A small network was shown many inputs. Here are its activations along a few directions, one row for each input.
Each table varies a few parts of the input and shows all the possible inputs, shuffled.
A made-up example of a description, with smaller parts first: one of 4 places along a line, together with either a single point or one of 11 places along a line or (one of 2 separate values, together with one of 8 places around a ring).
Shared parts are said once, and a part with two or three values counts as separate values.

Other details of the inputs shift rows strongly along two fixed directions, in all tables alike. That doesn't count.

Table:
x1: 14,-28,8,19,27,-46,-20,1,23,-16,-4,6,-17,-29,-4,-25
x2: 17,-7,3,-2,-21,-25,-3,-41,1,-22,49,-36,-6,-13,-21,-5
x3: -28,-14,0,9,36,37,-6,51,7,46,-37,51,13,6,20,19
x4: 1,-4,-7,0,-31,28,14,-14,4,12,20,-18,9,20,-9,38
x5: 10,0,10,12,21,-62,4,-15,7,-53,-16,-10,-8,-18,7,-47
x6: 10,-12,-3,-6,-2,-37,-6,-18,1,-35,9,-14,10,-14,5,-21
x7: 8,-17,-12,-17,-69,-2,25,-57,0,-18,56,-38,-3,-4,-27,16
x8: 3,-6,8,-26,-61,3,10,-52,-11,-9,53,-32,-23,-10,-20,-2
x9: 14,2,4,6,-3,-9,7,-11,10,-3,-7,-5,6,10,-10,4
x10: 24,-3,-2,4,30,-71,-11,-8,12,-41,-23,-7,2,-18,0,-51
x11: -6,8,-1,12,42,-26,-21,23,1,-27,-8,-1,7,-10,17,-31
x12: 8,13,-3,-10,-7,21,9,6,-11,19,-14,6,-3,10,-4,10
x13: -30,13,-15,8,-6,68,14,28,-4,29,-16,18,24,31,15,49
x14: 14,2,11,-13,-7,-15,5,-12,-13,-13,-6,-4,-9,-8,3,-19
x15: -17,14,3,-10,-41,45,13,-10,-11,16,27,-7,-15,11,-9,24
x16: -19,-19,-1,11,18,8,-2,20,12,1,-10,28,-14,-3,2,0
x17: -8,0,0,-10,-31,21,18,-12,-3,8,-7,0,12,10,-3,18
x18: -5,2,-11,-3,-12,14,-1,-8,-7,12,25,-11,9,3,-5,10
x19: 25,18,14,13,65,-30,-23,39,0,-3,-50,17,2,2,15,-24
x20: 10,13,4,-3,-9,-10,13,-5,-9,-20,-1,-1,-17,-1,-2,-16
x21: -3,10,-6,-15,-28,19,3,-15,-8,21,25,-8,-12,5,-11,13
x22: -11,23,4,7,23,44,-14,38,-7,50,-20,17,6,23,6,33
x23: -6,7,1,9,57,-23,-32,39,-4,-4,-25,16,26,-8,31,-29
x24: -24,-15,-7,7,8,49,3,32,10,52,-20,33,2,6,6,35
Each input here is: one of 4 places along a line, together with either a single point or one of 5 places around a ring.
Which other rows agree with x4 in the place on the line of 4? List them by row number.
> x1, x2, x9, x19, x22
Change only the place on the line of 4 in x5. List by row number the other rows that result.
> x9, x10, x17
Change only the place on the ring of 5 in x18. List by row number the other rows that result.
> x7, x10, x12, x21

Table:
x25: -8,-2,-1,-1,-21,49,13,8,2,47,-9,18,-2,16,-7,42
x26: -5,-12,1,8,-12,19,4,-5,9,10,15,0,-5,2,-13,20
x27: -14,-2,-4,2,6,37,-10,23,0,45,-4,15,8,12,6,32
x28: -16,-12,-2,5,5,19,6,19,5,16,-24,28,-2,2,8,8
x29: -11,38,0,-2,1,38,5,20,-18,27,-23,6,25,29,14,19
x30: 10,32,10,6,60,-25,-20,43,-13,-15,-51,11,17,12,37,-30
x31: 13,-10,9,10,25,-41,-19,2,13,-18,4,-4,-19,-20,-4,-24
x32: -6,-15,-4,-2,-21,21,1,-12,5,18,23,-5,6,4,-10,24
x33: 5,-16,3,-11,-23,-7,9,-19,3,-3,14,3,-24,-15,-19,-6
x34: 16,16,-2,-12,-24,-2,12,-24,-16,-16,14,-24,10,4,-5,-2
x35: -14,-23,-6,-11,-39,13,7,-25,4,-1,39,-9,-9,-10,-11,11
x36: 29,14,3,-4,8,-72,-6,-33,-5,-56,9,-34,0,-20,-4,-57
x37: 27,-24,9,7,22,-74,-10,-18,20,-43,-6,-6,-12,-29,-7,-48
x38: -20,-6,-2,-8,-45,64,18,-8,-3,36,33,6,-19,7,-23,44
x39: 36,10,-2,-2,24,-73,-8,-14,-5,-57,-2,-29,-1,-13,7,-53
x40: -1,-23,-2,-23,-66,10,13,-51,-2,-2,68,-25,-26,-18,-35,11
x41: 2,-25,1,3,-21,-25,6,-33,14,-33,36,-18,-18,-20,-19,-7
x42: -2,40,6,10,68,-17,-23,53,-10,0,-62,19,20,19,39,-26
x43: -3,-25,3,-4,-40,-15,10,-39,9,-30,45,-18,-30,-22,-21,-7
x44: -15,-8,-6,21,69,-8,-28,52,11,11,-42,31,25,-1,29,-9
x45: -22,-11,-7,3,-22,55,22,8,5,36,-12,22,8,17,-3,46
x46: 7,32,6,3,40,-2,-11,35,-18,1,-42,9,27,14,28,-14
x47: -9,31,-14,2,5,35,8,22,-10,26,-23,3,21,33,12,23
Describe the family of inputs behind these rows.
> either (one of 2 separate values, together with one of 4 places along a line) or (one of 3 separate values, together with one of 5 places around a ring)
Change only the place on the line of 4 in x34. List by row number the other rows that result.
> x30, x39, x46
Change only the choice among 3 separate values in x38. List by row number the other rows that result.
> x33, x40

Table:
x48: 12,-1,1,6,17,-35,-8,-5,5,-23,-2,-9,-2,-10,0,-24
x49: 2,4,3,-3,-8,0,1,-6,-2,-1,7,-5,-8,0,-4,0
x50: 1,2,0,-6,-12,2,10,-7,-3,-4,1,0,-6,1,-4,-2
x51: -6,10,-1,5,24,6,-7,25,-4,6,-19,13,5,6,12,-4
x52: 7,3,2,4,28,-17,-15,14,-1,-3,-10,2,6,-4,9,-14
x53: -13,8,-2,1,-7,33,6,10,-5,17,-4,7,8,12,5,21
x54: 17,-4,6,-3,13,-52,-15,-15,2,-32,13,-17,-11,-21,-2,-38
x55: 4,-11,-2,-20,-83,18,35,-63,-2,-10,52,-32,-14,2,-32,27
x56: 3,9,4,8,32,-4,-12,25,-1,5,-23,12,7,4,11,-6
x57: 2,3,3,4,20,-16,-3,11,0,-10,-22,9,5,-3,11,-17
x58: -10,3,-4,-3,-11,22,2,1,-6,11,8,-1,9,7,3,15
x59: 0,-1,-2,0,1,-5,-4,-4,0,-5,7,-8,7,1,3,-1
x60: -16,-20,-5,8,4,29,0,19,10,26,-5,23,-3,0,1,23
x61: 5,3,3,-5,-12,-1,7,-8,-2,0,0,-2,-8,0,-5,-1
x62: 8,-32,7,5,12,-53,-13,-17,20,-29,16,-3,-22,-33,-13,-35
x63: -6,7,-5,2,-8,29,11,7,-1,22,-12,9,8,15,0,23
x64: -1,5,-4,9,32,-8,-15,22,1,5,-17,6,14,2,13,-7
x65: -11,6,-3,3,-5,30,6,9,-2,17,-5,5,10,15,4,24
x66: 15,-5,5,-10,-30,-12,13,-32,0,-15,19,-16,-12,-6,-17,-4
x67: -14,8,-6,-3,-4,35,1,14,-8,23,0,8,8,13,5,20
Describe the family of inputs behind these rows.
> either one of 2 separate values or (one of 3 separate values, together with one of 6 places around a ring)
Which of the alternatives is x60?
> one of 2 separate values
